Each row below holds a small network's activations on one input, seen along a few directions.
In each table, some parts of the input vary, and every possible input appears once, in random order.
A made-up example of a description, with smaller parts first: ring(5) and (point or ring(11) or (values(3) and line(4))).
Shared parts are said once, and a part with two or three values counts as separate values.
(in the rows, 128 means zero)

Other details of the inputs vary at random and push rows far along three fixed directions, the same in every table; ignore that.

Rows:
row 1: [137, 119, 117,  98, 162,  71, 123, 101,  95, 132, 110, 153, 127]
row 2: [109, 144, 135, 139,  93, 154, 122, 156, 140, 129, 153, 117, 130]
row 3: [ 84, 128, 120,  99,  96, 134, 133, 110,  86, 138, 139, 123, 119]
row 4: [151, 136, 132, 137, 144, 125, 118, 150, 160, 113, 135, 130, 130]
row 5: [166,  99, 118, 139, 129, 178, 192, 103, 137, 145, 132,  12, 122]
row 6: [164, 130, 133, 125, 157,  96, 105, 137, 156, 109, 121, 146, 130]
row 7: [ 74, 131, 129, 112, 102, 141, 143, 109,  86, 141, 132, 127, 125]
row 8: [153, 139, 133, 139, 139, 122, 120, 152, 155, 110, 134, 130, 135]
row 9: [132, 118, 124, 105, 162,  76, 125,  96,  96, 132,  96, 153, 129]
row 10: [107, 134, 135, 134,  96, 155, 115, 152, 144, 129, 153, 116, 121]
row 11: [151, 126, 131, 140, 141, 121, 109, 153, 157, 124, 133, 126, 126]
row 12: [104, 133, 135, 133,  92, 160, 120, 149, 150, 121, 130, 118, 121]
row 13: [177, 120, 122, 154, 154, 114, 107, 123, 150, 129, 118, 175, 140]
row 14: [107, 104, 108,  93, 140, 117, 176,  73,  59, 151, 107, 100, 119]
row 15: [129, 129, 122, 142, 106, 154, 120, 127, 139, 126, 134, 168, 130]
row 16: [111, 135, 134, 140, 122, 135, 116, 147, 137, 130, 125, 137, 128]
row 17: [178, 125, 132, 152, 152, 113, 107, 115, 152, 128, 125, 174, 141]
row 18: [114, 141, 138, 136, 117, 135, 123, 145, 137, 117, 125, 140, 133]
row 19: [103, 141, 142, 147,  93, 157, 123, 152, 142, 129, 140, 118, 133]
row 20: [156, 132, 142, 137, 165, 104, 113, 136, 155, 112, 113, 150, 136]
row 21: [ 80, 132, 120, 106, 103, 137, 140, 114,  84, 139, 145, 127, 123]
row 22: [116, 137, 127, 132, 121, 131, 114, 152, 134, 129, 138, 137, 125]
row 23: [ 90, 128, 118,  91, 123, 114, 136, 105,  81, 127, 129, 148, 117]
row 24: [210,  94, 116, 139, 174, 147, 191,  99, 154, 128, 113,  25, 126]
row 25: [118, 141, 127, 136, 116, 128, 117, 154, 132, 127, 137, 136, 131]
row 26: [131, 127, 126, 114, 166,  77, 134, 101,  90, 132, 100, 158, 137]
row 27: [104, 133, 140, 139,  90, 157, 114, 146, 148, 129, 136, 114, 124]
Description of these inputs: values(3) and (point or (values(2) and line(4))).
Q: The inputs of row 24 and row 5 match in every part but the values(3) part. If row 23 is changed in the same way as row 24 into row 5, which row does it become?
A: row 10
Q: Change only the values(3) part in row 6. List by row number the other rows that result.
A: row 1, row 3
Q: Change only the values(3) part in row 8. List by row number the other rows that result.
A: row 2, row 25

Rows:
row 28: [116, 101,  96,  97, 125, 135, 167,  63,  62, 149, 115, 133, 119]
row 29: [115, 144, 140, 145,  97, 157,  99, 183, 177, 112, 156, 123, 120]
row 30: [131, 142, 139, 134, 142, 112, 112, 152, 145, 114, 136, 145, 133]
row 31: [148, 138, 127, 180,  92, 186, 112, 176, 187, 124, 154, 134, 136]
row 32: [147, 135, 131, 179,  82, 202, 124, 166, 185, 129, 163, 105, 135]
row 33: [135, 102, 110, 105, 138, 134, 168,  92,  98, 145, 123,  66, 118]
row 34: [185, 131, 139, 139, 179,  78,  92, 148, 171, 116, 126, 148, 135]
row 35: [ 93, 120, 117,  92, 139, 115, 175,  79,  54, 140, 115, 109, 125]
row 36: [103, 147, 137, 141,  99, 142, 107, 169, 143, 125, 149, 134, 128]
row 37: [129, 141, 135, 101, 165,  59,  95, 126, 118, 111, 118, 191, 130]
row 38: [103, 129, 130, 120, 109, 122,  97, 112, 114, 129, 127, 196, 127]
row 39: [140, 136, 140, 131, 158,  82, 100, 104, 113, 127, 109, 216, 146]
row 40: [106, 147, 144, 138, 111, 138, 118, 158, 144, 120, 131, 132, 130]
row 41: [167, 133, 137, 141, 151, 101,  97, 158, 170, 114, 133, 135, 130]
row 42: [164, 139, 140, 150, 158, 103, 102, 159, 167, 121, 134, 137, 139]
row 43: [ 54, 135, 134, 107,  85, 135, 119, 129,  88, 137, 124, 148, 118]
row 44: [162, 129, 149, 130, 182,  72, 100, 132, 155, 110, 101, 161, 136]
row 45: [100, 148, 134, 109, 132,  98, 115, 134, 105, 119, 130, 168, 131]
row 46: [176, 138, 149, 147, 179,  81, 102, 148, 167, 110, 109, 149, 145]
row 47: [204, 112, 116, 116, 206,  77, 166,  91, 115, 126, 108,  89, 142]
row 48: [ 70, 136, 111, 116,  75, 156, 117, 122,  89, 138, 144, 184, 118]
row 49: [123, 110, 113,  87, 143, 111, 166,  84,  86, 134, 115,  96, 118]
row 50: [162, 111, 125, 149, 123, 174, 167, 136, 165, 131, 126,  28, 126]
row 51: [233, 100, 114, 136, 196, 100, 152,  81, 141, 129, 118, 110, 139]
row 52: [131, 110, 119, 127, 126, 152, 166, 111, 120, 145, 123,  58, 122]
row 53: [117, 114, 121, 113, 120, 150, 173, 105, 108, 135, 119,  67, 120]
row 54: [ 57, 133, 126,  99,  84, 134, 114, 129,  90, 135, 134, 147, 112]
row 55: [124, 141, 145, 120, 165,  62,  98, 126, 111, 122, 106, 191, 138]
row 56: [103, 139, 138, 147,  79, 175, 101, 180, 179, 117, 148, 104, 118]
row 57: [ 59, 146, 126,  97,  95, 117, 104, 135,  90, 123, 139, 171, 119]
row 58: [131, 119, 119, 133, 126, 152, 172, 115, 114, 146, 129,  60, 128]
row 59: [ 75, 140, 124, 144,  74, 172, 120, 138, 113, 137, 137, 172, 128]
row 60: [104, 106, 109, 105, 112, 146, 173,  61,  64, 152, 115, 121, 125]
row 61: [186,  99, 112, 163, 129, 183, 169, 116, 162, 139, 122,  66, 131]
row 62: [127, 128, 136, 141, 103, 168, 120, 162, 171, 118, 143,  87, 115]
Q: The inputs of row 28 and row 59 match in every part but one. If row 56 is changed in the same way as row 28 into row 59, which row does it become?
A: row 46
Q: What do these inputs look like to the network?
A: ring(5) and (values(2) or line(5))
Q: Change only the values(2) part in row 28. List by row number the other rows that result.
A: row 38
Q: Start at row 58 and move only the line(5) part, one step at a time. The first step leads to row 55. Which rows follow, in order?
A: row 46, row 40, row 35
Q: Change only the line(5) part in row 33. List by row number the other rows that result.
A: row 49, row 54, row 56, row 62

Rows:
row 63: [123, 130, 126, 126, 125, 129, 164,  98,  96, 133, 120, 117, 140]
row 64: [202, 103, 145, 164, 176, 123, 119, 139, 206, 122,  98,  97, 129]
row 65: [217, 132, 125, 167, 174, 124, 133, 149, 190, 111, 135, 104, 151]
row 66: [106, 120, 133, 131, 138, 131, 153, 100,  98, 147, 107, 108, 130]
row 67: [108, 106, 127, 115, 131, 136, 142,  92, 108, 142, 103, 110, 116]
row 68: [105, 128, 126,  89, 140, 100, 148, 134,  98, 121, 127,  77, 114]
row 69: [125, 115, 127, 111, 127, 137, 153,  89, 106, 127, 120, 118, 119]
row 70: [ 78, 147, 146, 167,  71, 178, 107, 180, 159, 136, 126, 126, 131]
row 71: [103, 132, 131,  87, 137, 105, 145, 126, 101, 124, 134,  74, 121]
row 72: [218, 116, 139, 162, 160, 126, 125, 134, 204, 106, 116, 102, 139]
row 73: [139, 111, 101, 107, 120, 125, 139, 101,  97, 147, 134, 118, 118]
row 74: [108, 120, 133, 129, 134, 132, 152,  99,  98, 148, 107, 108, 137]
row 75: [133, 110, 109, 109, 125, 131, 137,  96,  99, 146, 143, 116, 113]
row 76: [124, 131, 112, 115, 135, 137, 159, 105,  93, 132, 140, 119, 138]
row 77: [130, 138, 131, 114, 145,  55,  52, 128, 125, 122, 126, 239, 131]
row 78: [131, 120, 107, 124, 127, 125, 150, 112,  86, 149, 140, 116, 128]
row 79: [122, 126, 127, 126, 129, 131, 166, 106,  92, 131, 118, 119, 134]
row 80: [214, 116, 145, 159, 163, 131, 123, 132, 202, 108, 119, 103, 139]
row 81: [ 80, 154, 151, 163,  64, 190, 120, 181, 159, 123, 153, 134, 128]
row 82: [131, 123, 106, 123, 122, 123, 147, 105,  90, 151, 142, 115, 134]
row 83: [ 76, 132, 142, 154,  59, 185,  93, 168, 174, 129, 129, 125, 120]
row 84: [ 84, 158, 159,  86, 165,  29,  66, 160, 116, 102, 118, 208, 123]
row 85: [120, 130, 131, 122, 128, 133, 162,  96,  93, 134, 124, 118, 140]
row 86: [112, 103, 122, 116, 128, 133, 145,  99, 106, 139,  97, 111, 117]
row 87: [127, 117, 119, 109, 117, 135, 155,  96, 103, 128, 112, 120, 123]
row 88: [ 81, 146, 127, 138,  52, 205, 100, 175, 166, 116, 170, 134, 118]
row 89: [130, 123, 112, 120, 127, 127, 146, 103,  89, 152, 146, 114, 135]
row 90: [130, 115, 102, 102, 129, 138, 153, 104, 100, 123, 130, 123, 117]
row 91: [115, 134, 148, 118, 160,  54,  61, 126, 132, 118,  79, 233, 133]
row 92: [ 94, 137, 129, 145,  53, 188,  85, 172, 163, 135, 174, 132, 117]
row 93: [219, 123, 131, 172, 175, 116, 118, 147, 185, 131, 144, 101, 140]
row 94: [ 86, 146, 122, 141,  50, 198, 102, 176, 168, 114, 166, 135, 118]
row 95: [ 99, 151, 126, 161,  61, 177,  99, 187, 153, 140, 167, 132, 129]
row 96: [112, 149, 128, 105, 139,  78,  70, 138, 124, 105, 120, 241, 129]
row 97: [132, 107, 107, 107, 125, 129, 142, 100,  98, 147, 140, 119, 112]
row 98: [112, 147, 136, 106, 150,  78,  67, 131, 127, 103, 127, 242, 125]
row 99: [ 83, 155, 128, 157,  63, 196, 115, 192, 153, 118, 166, 135, 127]
row 100: [213, 113, 144, 160, 166, 130, 130, 139, 203, 108, 117, 105, 131]
row 101: [217, 115, 125, 151, 174, 132, 128, 146, 201, 106, 133, 108, 128]
row 102: [124, 129, 111, 116, 139, 135, 166, 110,  94, 132, 137, 123, 130]
row 103: [224, 107, 122, 159, 163, 121, 111, 147, 191, 123, 136, 103, 127]
row 104: [108, 117, 128, 132, 133, 130, 156, 109,  95, 144, 101, 109, 130]
row 105: [120, 149, 140, 125, 157,  54,  68, 140, 113, 129, 131, 242, 137]
row 106: [109, 120, 127, 131, 129, 127, 154, 101,  98, 146, 103, 108, 137]
row 107: [ 98, 134, 123,  87, 127, 107, 148, 134,  96, 125, 128,  75, 116]
row 108: [127, 112, 121, 112, 123, 135, 156,  97, 103, 125, 114, 120, 120]
row 109: [118, 130, 132, 125, 131, 135, 164,  98,  95, 133, 125, 117, 133]
row 110: [112, 105, 127, 114, 128, 136, 141,  90, 110, 142, 103, 108, 124]
row 111: [193, 132, 143, 135, 179,  86, 117, 167, 193, 103, 127,  65, 134]
row 112: [ 73, 143, 153, 168,  76, 181, 110, 180, 163, 136, 132, 127, 126]
row 113: [114, 162, 133, 120, 151,  71,  80, 146, 115, 110, 122, 240, 145]
row 114: [125, 131, 124, 124, 126, 130, 165, 104,  93, 134, 115, 118, 138]
row 115: [104, 131, 132,  87, 148,  97, 144, 124,  99, 123, 131,  80, 114]
row 116: [121, 132, 112, 117, 137, 138, 161, 106,  92, 132, 141, 120, 130]
Q: What do these inputs look like to the network?
A: ring(6) and (point or (values(2) and line(4)))
Q: The inputs of row 98 and row 96 match in every part but the ring(6) part. If row 93 is changed in the same way as row 98 into row 96, which row does it become?
A: row 95
Q: Change only the line(4) part in row 88. List by row number the other rows that result.
A: row 80, row 92, row 110
Q: Change only the values(2) part in row 102. List by row number the other rows that result.
A: row 101
Q: Change only the values(2) part in row 77. List by row number the other rows that result.
A: row 82

Rows:
row 117: [113, 137, 143, 119, 157,  82, 116, 126, 114, 128, 104, 145, 135]
row 118: [202, 116, 132, 161, 155, 128,  99, 150, 199, 120, 125, 119, 126]
row 119: [131, 128, 134, 116, 140,  95,  94, 118, 130, 123, 117, 184, 126]
row 120: [122, 144, 131, 159,  83, 180, 112, 173, 169, 127, 165, 122, 132]
row 121: [ 53, 141, 134, 108,  79, 142, 102, 122, 104, 126, 131, 183, 117]
row 122: [176, 139, 155, 184, 152, 122, 101, 170, 195, 121, 123, 141, 150]
row 123: [ 82, 144, 126, 114, 106, 125, 125, 115,  86, 129, 139, 176, 129]
row 124: [152, 128, 129, 118, 166,  83, 107, 138, 138, 121, 127, 141, 127]
row 125: [ 55, 153, 143, 129,  56, 177, 105, 177, 140, 119, 161, 124, 118]
row 126: [ 89, 121, 112,  87, 123, 128, 174,  98,  65, 134, 122,  95, 120]
row 127: [137, 113, 114, 124, 106, 172, 172, 128, 130, 137, 151,  31, 116]
row 128: [135, 126, 135, 118, 159,  86, 105, 114, 127, 115,  99, 189, 129]
row 129: [167, 115, 103, 149, 115, 173, 167, 128, 136, 143, 150,  60, 126]
row 130: [164, 113, 105, 117, 164, 116, 182,  86,  92, 134, 115, 103, 138]
row 131: [142, 101, 124, 117, 160, 111, 160,  77,  94, 143,  90, 107, 131]
Q: The inputs of row 122 and row 120 match in every part but one. If row 117 is changed in the same way as row 122 into row 120, which row does it become?
A: row 127
Q: What do these inputs look like to the network?
A: values(3) and line(5)
Q: Change only the values(3) part in row 129. List by row number the other rows that result.
A: row 118, row 124
Q: Change only the values(3) part in row 125. List by row number the other rows that result.
A: row 121, row 123
